These are the activations of a small neural network, seen along a few directions. Each row is one input.
In each table, some parts of the input vary, and every possible input appears once, in random order.
A made-up example of a description, with smaller parts first: one of 8 places around a ring, together with either a single point or one of 9 places around a ring or (one of 3 separate values, together with one of 6 places along a line).
Shared parts are said once, and a part with two or three values counts as separate values.
(in the rows, 128 means zero)

Other details of the inputs vary at random and push rows far along two fixed directions, the same in every table; ignore that.
To show where, the next rows are all for the same input, with only those details redrawn:
[ 85 157 139 123 124 121 122 101 124 164 146 104 109 147 110 142]
[ 87 147 128 130 118 140 113 127 139 154 120  99  97 164 117 115]
[161 111 114 153 149 149 147 143 134 119 114 139 118  95 145 121]
[133 140 137 133 149 115 149  95 110 148 158 132 131  94 123 162]
[149 127 129 141 152 126 152 111 116 136 145 138 129  87 132 151]
[162 112 116 152 150 146 148 139 131 121 118 140 120  92 144 126]

Table:
row 1: [196  97 108 172 108 157 145 173 168  57  93 146 163 143 193  98]
row 2: [156 111 121 123 126 127 138 141 129 124 115 124 132 110 142 118]
row 3: [160  99 107 157 140 174 130 177 154 104  83 139 107 126 131 101]
row 4: [193  75  95 158 141 167 133 174 143  81  96 132 121  95 164 104]
row 5: [ 96 143 140  99 110 108 119 108 127 157 137 116 126 151  95 146]
row 6: [144 109 127 123 147 112 136 122 107 108 151 163 151  87 121 145]
row 7: [116 141 144  97 118  91 131  91 104 158 166 110 140 124 116 161]
row 8: [186 101 118 150 167 134 156 152 120  92 113 183 135  67 148 113]
row 9: [155 114 122 140 150 137 142 158 117 107 118 148 135  96 149  97]
row 10: [176  85 101 149 147 151 133 174 141  74  86 167 122  92 155  86]
row 11: [148  91 104 142 135 156 120 181 145  86  86 154 124 118 138  82]
row 12: [121 153 147 102 127  95 140  93 102 163 163 117 142 114 118 161]
row 13: [ 79 138 118 132 105 169  87 166 157 141  89  81  88 210 107  84]
row 14: [174 127 142 122 151 104 168 110 100 143 153 145 152  71 135 156]
row 15: [122 126 131 108 118 106 134 106 117 149 142 123 129 121 126 144]
row 16: [141 139 135 128 145 116 140  99 107 138 165 122 139  93 125 167]
row 17: [102 150 140 100 117 113 120 112 117 162 143 109 133 152 103 143]
row 18: [131 119 121 130 141 135 125 149 124 111 120 154 132 115 123 114]
row 19: [ 82 130 126 109 114 125  93 137 122 128 133 112 127 167 111 107]
row 20: [140 120 117 137 138 149 122 140 130 122 125 120 126 126 123 132]
row 21: [191  85 104 143 140 162 145 182 149  99  76 159 125 100 145 101]
row 22: [132 132 130 130 142 128 132 112 122 134 146 134 129 110 107 162]
row 23: [165 115 128 132 152 110 146  94 112 117 160 148 136  76 124 179]
row 24: [ 93 147 125 126 117 139 103 125 144 141 117 106  93 167 110 126]
row 25: [ 94 120 111 132 105 163  91 161 164 123  87  98  91 184 110  96]
row 26: [128 119 122 125 133 125 124 141 118 110 129 131 135 111 140 106]
row 27: [162 127 137 124 145 113 156 116 117 139 131 154 131  94 124 147]
row 28: [133 140 136 134 146 123 138 106 122 139 143 135 117 112 113 156]
row 29: [147 125 137 109 133  96 143  95 112 138 151 143 136 100 118 167]
row 30: [ 86 132 120 126 115 155  95 176 142 126  91 111 107 187 118  66]
row 31: [109 154 148 107 127  97 144  91 108 174 153 124 130 121 113 152]
row 32: [161 105 115 135 130 156 134 175 141 121  85 132 123 133 136  92]
row 33: [ 89 168 170 135  91 125 117 110 148 139 123 115 143 198 143 128]
row 34: [156 119 125 134 144 122 141 111 114 121 152 125 140  85 134 156]
row 35: [ 99 155 142 102 115 107 121 103 125 162 136 119 114 150 105 144]
row 36: [194  92 108 154 156 143 148 138 135  91 114 157 126  70 145 139]
row 37: [181 154 156 152 142  91 188  85 110 109 180 164 205  92 159 188]
row 38: [134 112 102 149 126 166 118 162 153 115  89 117  99 136 146  95]
row 39: [ 71 158 137 107 122 107 113 106 111 151 150 121 123 142 116 124]
row 40: [133 110 124 115 114 132 123 141 138 130 111 129 121 141 116 125]
row 41: [ 83 137 119 122 109 148  93 168 140 124  99 104 103 177 133  69]
row 42: [164  99 102 140 127 157 136 174 149 114  75 138 111 117 157  85]
row 43: [ 95 182 184 119 104  87 131  57 118 151 180 126 173 155 133 186]
row 44: [112 156 147 122 138 110 135  92 106 158 169 109 130 120 111 164]
row 45: [147 114 126 124 151 113 137 123 102 109 151 152 160  85 126 138]
row 46: [ 72 144 135 104 115 102 109 103 110 144 156 117 125 144 116 128]
row 47: [100 165 181 114  96  83 126  54 118 143 186 122 174 156 133 188]
row 48: [243  92 103 190 140 162 175 182 160  44  89 178 180  92 210 107]
row 49: [118 133 138 116 134 107 127  87 111 141 171 126 137 114  96 184]
row 50: [ 56 134 112 119  93 149  81 164 153 127  85  96  89 197 128  56]
row 51: [138 129 133 131 154 112 151 119 103 128 146 158 141  82 137 129]
row 52: [101 143 139  98 113 108 118 108 119 157 143 105 136 150 101 143]
row 53: [ 86 157 140 123 125 120 123  99 123 164 148 105 111 146 109 144]
row 54: [104 137 138  97 111 108 115 108 116 155 148 106 135 154 103 147]
row 55: [101 130 125 121 103 153 109 167 156 145  79 112  96 187 109  87]
row 56: [155 100 114 133 143 128 129 144 125  92 119 161 128  97 141 114]
row 57: [158 107 114 136 152 140 132 157 117  99 120 155 146  97 139 109]
row 58: [102 123 124 116 118 124 107 142 121 119 131 116 124 143 132 101]
row 59: [170 150 151 142 128  85 173  75 114 105 186 152 206  96 157 190]
row 60: [168  98 109 145 145 150 131 145 132 102 119 130 136 101 133 130]
row 61: [ 96 172 183 117  99  83 130  52 120 145 181 122 176 152 132 185]
row 62: [114 146 145 100 122  92 133  86 115 155 152 127 129 123 105 163]
row 63: [ 62 141 124 122 104 154  86 173 152 134  85 111  92 206 105  65]
row 64: [170 108 125 131 154 118 144 103 103 117 167 139 156  77 122 178]
row 65: [ 77 131 114 113  85 146  94 158 161 147  77  87  87 199 126  73]
row 66: [ 72 126 108 128  91 158  82 153 161 134  91  80  79 201 124  86]
row 67: [149 115 116 137 146 135 131 149 127 101 111 161 124 102 140 108]
row 68: [ 84 138 121 124 109 134 105 120 141 144 123  93 102 160 118 121]
Q: What is each input in this table made of?
A: one of 4 places along a line, together with either one of 2 separate values or (one of 3 separate values, together with one of 5 places around a ring)
Q: Changing only the place on the line of 4 turns row 10 into row 67. The same change can be made to row 61. Which row results?
A: row 43
Q: Changing only the place on the line of 4 turns row 54 into row 32. The same change can be made to row 4. Which row results?
A: row 44
Q: Change only the choice among 3 separate values in row 15. List by row number the other rows that result.
A: row 46, row 66
Q: Change only the choice among 2 separate values in row 59. List by row number the other rows that result.
A: row 61
Q: Change only the choice among 2 separate values in row 48. List by row number the other rows that result.
A: row 43

Table:
row 69: [150  79  99 128 142 160 111 164 135 115  94 128  95 104 120 103]
row 70: [ 99 119  88 140 111 189  97 198 176 142  46  85  46 190 114  54]
row 71: [ 46 181 149 109  79 128  96 111 148 186 124  59  96 230 108 119]
row 72: [149 133 147 116 136  96 153 111 101 128 155 152 168  97 139 142]
row 73: [147 109 117 157 130 157 124 161 148  87 104 142 135 136 150 102]
row 74: [154  94 107 145 148 171 129 165 144 133  81 125  81 103 128 100]
row 75: [142 132 143 117 133  92 152 104 106 125 153 158 164  92 142 143]
row 76: [144 133 139 130 141 106 146 106 101 122 167 137 164  96 142 148]
row 77: [ 48 178 148  74 127  76 115  83  89 189 178 117 118 145  67 152]
row 78: [147 116 114 111 158 107 143 103  98 139 163 136 129  71  95 170]
row 79: [ 56 182 166  93 105  75 114  72 110 161 172 121 140 166 102 155]
row 80: [235  85 120 154 164 132 174 130 117  82 142 172 180  41 157 170]
row 81: [ 49 180 156  99 105  83 111  68 105 164 186  99 141 161 109 157]
row 82: [211  77 119 131 188 122 170 142  90 103 133 202 148   5 142 135]
row 83: [137 132 139 113 127  92 143  81 108 134 173 131 157  99 128 178]
row 84: [ 83 101  94 134 118 186  73 203 156 116  58 100  63 180 125  37]
row 85: [ 73 192 169 110 108 100 125  65 120 190 174  88 133 176  94 184]
row 86: [106 126 110 159  88 193  95 189 196 121  44  93  76 226 141  63]
row 87: [ 51 183 160 105 109  85 107  65 110 156 185 106 136 165 104 163]
row 88: [153 113 123 140 123 150 130 173 145  98  89 146 143 141 151  87]
row 89: [101 109 100 141  81 179  77 191 190  97  50  93  81 218 143  56]
row 90: [235  79 117 148 161 125 175 132 111  86 141 168 175  37 167 158]
row 91: [159  97 111 150 118 159 120 162 159  91  93 133 128 144 142 114]
row 92: [128 151 151 126 141 102 142  90 100 131 181 135 171 106 123 171]
row 93: [ 42 179 140  88 133  85 107  76  88 182 191  99 115 145  69 160]
row 94: [162 117 116 159 125 158 139 148 161 110  89 133 109 132 158 113]
row 95: [159 113 112 154 120 158 140 155 159 117  85 124 111 133 164 102]
row 96: [220  92 130 153 167 120 178 135 115  79 133 202 180  45 160 146]
Q: Changing only one part turns row 80 into row 88. The same change can be made to row 83. Which row results?
A: row 75
Q: What is each input in this table made of?
A: one of 4 places along a line, together with either one of 2 separate values or one of 5 places around a ring
Q: Which other rows agree with row 71 in the place on the line of 4? List them by row number.
A: row 70, row 74, row 85, row 86, row 94, row 95
